A small network was shown many inputs. Here are its activations along a few directions, one row for each input.
In each table, some parts of the input vary, and every possible input appears once, in random order.
Descriptions start from the smaller parts, as in this example, which fits no table here: line(6) and (point or line(11) or (values(3) and ring(5))).
Shared parts are said once, and a part with two or three values counts as separate values.
(in the rows, 128 means zero)

Other details of the inputs vary at random and push rows far along two fixed directions, the same in every table; ignore that.

Rows:
r1: [86 156 137 105 186 84 104 166 100 94 34]
r2: [78 140 128 117 158 99 101 152 90 67 26]
r3: [115 81 122 128 138 123 133 159 126 141 107]
r4: [116 148 140 142 150 66 134 148 110 91 83]
r5: [94 80 127 124 156 124 100 162 100 127 54]
r6: [154 118 108 123 86 234 103 76 145 176 204]
r7: [99 143 109 86 158 129 119 142 103 106 70]
r8: [99 79 106 106 149 126 128 163 96 121 59]
r9: [142 165 165 155 156 29 166 166 138 112 128]
r10: [173 146 150 163 114 73 181 137 174 131 207]
r11: [179 117 134 152 61 195 149 79 187 165 246]
r12: [143 167 163 152 170 25 169 162 144 120 133]
r13: [106 112 114 116 102 212 66 101 117 117 108]
r14: [112 143 124 106 149 129 119 139 128 123 108]
r15: [142 53 110 140 73 227 104 71 138 202 180]
r16: [103 122 99 106 119 204 65 86 96 142 108]
r17: [112 145 128 118 143 120 118 116 121 133 104]
r18: [178 154 148 151 115 62 205 133 166 141 211]
r19: [144 130 131 126 109 124 158 122 147 113 155]
r20: [116 113 88 100 101 211 86 104 101 113 113]
r21: [107 121 99 102 111 218 72 114 98 124 109]
r22: [158 146 156 163 124 80 154 135 154 125 165]
r23: [147 142 124 122 131 114 157 123 135 135 161]
r24: [168 152 160 167 113 62 181 116 160 150 200]
Description of these inputs: line(4) and (point or line(5)).
Q: The inputs of r5 and r3 match in every part but the line(4) part. If r9 is changed in the same way as r5 into r3, which row does it become?
A: r21
Q: Start at r17 and move only the line(5) part, one step at a time. The first step leads to r16. Which rows follow, in order?
A: r24, r4, r2
Q: Start at r4 and move only the line(4) part, one step at a time. The first step leads to r22. Which rows follow, in order?
A: r10, r20
Q: Which other rows does r19 become when the line(5) part takes its other values? List them by row number.
A: r7, r18, r20, r23

Rows:
r25: [172 165 140 138 83 151 162 97 158 188 236]
r26: [88 108 137 123 133 132 99 120 119 124 50]
r27: [102 127 122 100 165 150 77 167 113 123 80]
r28: [138 129 173 166 120 30 185 168 136 135 124]
r29: [186 161 129 148 92 166 153 106 190 136 245]
r30: [144 189 168 151 167 46 157 174 164 115 149]
r31: [135 80 143 160 167 32 186 204 166 132 136]
r32: [92 115 138 107 162 144 108 126 110 140 56]
r33: [106 99 121 133 121 149 95 157 116 69 66]
r34: [105 116 130 135 163 134 83 127 82 141 67]
r35: [180 128 118 113 100 150 180 81 188 168 231]
r36: [173 142 136 147 54 149 172 91 156 141 238]
r37: [132 75 126 147 67 250 58 90 146 166 155]
r38: [98 141 122 119 129 154 82 146 112 57 86]
r39: [101 172 113 118 162 136 69 115 88 123 83]
r40: [136 121 92 131 66 240 61 43 113 132 178]
r41: [140 130 157 151 134 30 199 142 164 94 116]
r42: [166 167 144 135 103 149 156 69 189 188 226]
r43: [102 109 143 126 160 154 84 166 110 124 67]
r44: [92 134 117 79 169 139 100 130 115 139 68]
r45: [87 145 132 111 117 141 93 137 83 111 82]
r46: [125 172 179 148 147 30 170 130 162 120 134]
r47: [103 103 110 116 103 141 122 147 87 86 65]
r48: [99 112 133 109 140 147 113 155 79 140 67]
r49: [175 167 124 126 95 155 174 68 190 152 231]
r50: [132 84 132 141 148 25 215 194 135 148 135]
r51: [158 58 118 143 102 139 186 96 192 207 216]
r52: [109 110 111 98 132 152 132 155 77 100 71]
r53: [150 159 150 149 178 18 159 151 134 150 144]
r54: [101 109 129 151 134 123 75 121 92 126 63]
r55: [104 166 94 84 131 157 119 144 82 84 85]
r56: [101 113 116 94 154 148 126 128 108 99 60]
r57: [133 103 96 88 80 249 85 91 111 197 171]
r58: [89 147 117 98 131 143 104 111 113 73 74]
r59: [160 157 129 139 170 20 180 152 132 109 148]
r60: [89 141 143 128 136 148 65 145 113 94 83]
r61: [156 131 164 156 159 49 188 186 155 93 137]
r62: [158 138 150 165 163 28 186 149 127 110 134]
r63: [93 149 130 136 140 127 63 109 87 111 82]
r64: [171 58 110 171 104 128 161 96 164 207 227]
r65: [111 125 99 88 156 154 95 168 111 81 84]
r66: [143 80 91 145 61 236 74 53 118 144 159]
r67: [153 154 132 113 148 36 210 179 130 109 148]
r68: [145 143 76 113 88 250 67 48 114 142 179]
Q: The inputs of r52 and r62 match in every part but one. If r25 is changed in the same way as r52 into r62, which row does it become?
A: r39
Q: Describe the family of inputs behind these rows.
A: values(4) and (point or (values(2) and ring(5)))
Q: Start at r38 and move only the ring(5) part, one step at a time. The first step leads to r29. Which rows follow, in order?
A: r65, r61, r33
Q: Which other rows does r33 become when the values(2) part takes its other values? List them by row number.
A: r37
Q: List by row number the other rows that have the values(4) part in common with r32.
A: r26, r35, r41, r42, r44, r46, r49, r51, r56, r58
Q: Which other rows does r31 become when the values(4) part takes its other values? List them by row number.
A: r50, r51, r64

Rows:
r69: [106 99 140 141 165 16 184 177 107 102 56]
r70: [93 91 116 135 150 153 69 124 79 148 67]
r71: [97 140 96 93 130 168 90 142 82 111 84]
r72: [181 152 143 145 120 67 208 153 154 137 198]
r73: [158 59 112 150 85 182 125 96 134 185 180]
r74: [98 146 128 120 133 167 62 130 85 103 82]
r75: [142 82 125 116 86 202 147 108 170 169 179]
r76: [107 188 173 139 163 20 141 157 112 82 68]
r77: [99 137 121 133 145 167 56 121 106 92 76]
r78: [164 103 115 148 79 199 114 91 160 131 192]
r79: [95 126 92 80 120 174 123 132 84 98 74]
r80: [167 157 164 168 106 59 178 145 162 128 203]
r81: [109 180 165 152 175 21 135 147 133 71 63]
r82: [108 119 111 108 118 172 86 145 86 87 80]
r83: [98 130 81 82 151 164 87 131 96 108 88]
r84: [152 116 117 153 78 193 101 84 161 139 197]
r85: [157 135 107 119 119 191 112 78 146 171 203]
r86: [139 118 147 130 101 190 112 84 171 194 176]
r87: [94 153 100 81 157 158 83 99 99 119 73]
r88: [166 142 161 155 96 65 211 135 163 115 192]
r89: [158 125 172 182 128 35 180 106 159 184 172]
r90: [91 115 131 109 161 175 71 151 113 137 72]
r91: [111 143 144 138 160 32 174 172 132 48 68]
r92: [166 109 90 106 102 196 134 94 147 155 200]
r93: [166 187 165 149 124 54 191 113 160 157 189]
r94: [146 71 114 156 84 175 113 90 135 193 185]
r95: [101 89 113 96 145 179 93 166 115 121 70]
r96: [172 177 160 158 135 62 186 137 154 154 202]
r97: [97 116 79 69 141 170 121 122 98 95 78]
r98: [103 135 157 128 185 34 153 212 137 104 74]
Q: The inputs of r79 and r72 match in every part but one. If r91 is changed in the same way as r79 into r72, which row does it become?
A: r78
Q: Describe the family of inputs behind these rows.
A: line(5) and (values(2) or line(4))
Q: Which other rows does r89 become when the values(2) part takes its other values? List them by row number.
A: r86
Q: Which other rows does r69 become when the values(2) part takes its other values? List them by row number.
A: r75
Q: Start at r88 and move only the line(5) part, one step at a time. The first step leads to r82. Which rows follow, in order?
A: r80, r74, r76

Rows:
r99: [95 117 133 132 158 69 129 154 104 96 51]
r100: [143 136 166 155 153 29 189 186 151 104 125]
r101: [92 127 101 91 172 137 95 149 85 111 53]
r102: [149 105 139 145 120 131 143 110 163 183 179]
r103: [164 119 124 139 105 144 155 122 158 135 193]
r104: [155 167 140 133 105 140 141 95 160 139 192]
r105: [156 149 143 155 102 132 128 104 149 151 192]
r106: [93 123 99 103 149 132 101 135 77 87 50]
r107: [114 86 111 120 108 199 89 121 129 129 116]
r108: [139 139 164 160 149 16 191 159 136 114 118]
r109: [139 142 166 148 172 20 185 173 143 138 121]
r110: [154 140 127 116 117 139 160 107 158 166 189]
r111: [83 135 129 122 156 134 68 137 99 97 46]
r112: [119 119 100 92 104 208 105 117 124 113 127]
r113: [99 151 122 104 156 78 146 151 99 79 62]
r114: [159 114 130 145 96 141 151 130 153 144 192]
r115: [116 103 100 118 97 187 94 100 97 134 119]
r116: [155 142 155 159 105 136 129 101 156 156 183]
r117: [122 140 108 117 117 196 74 94 113 125 128]
r118: [114 107 102 106 121 192 88 114 105 159 122]
Q: The inputs of r118 and r114 match in every part but one. If r110 is changed in the same way as r118 into r114, which row does it become?
A: r112
Q: Describe the family of inputs behind these rows.
A: values(4) and line(5)
Q: Which other rows does r117 become when the line(5) part takes its other values? List them by row number.
A: r104, r105, r111, r116
Q: Which other rows does r106 become when the line(5) part takes its other values? List them by row number.
A: r99, r108, r113, r115
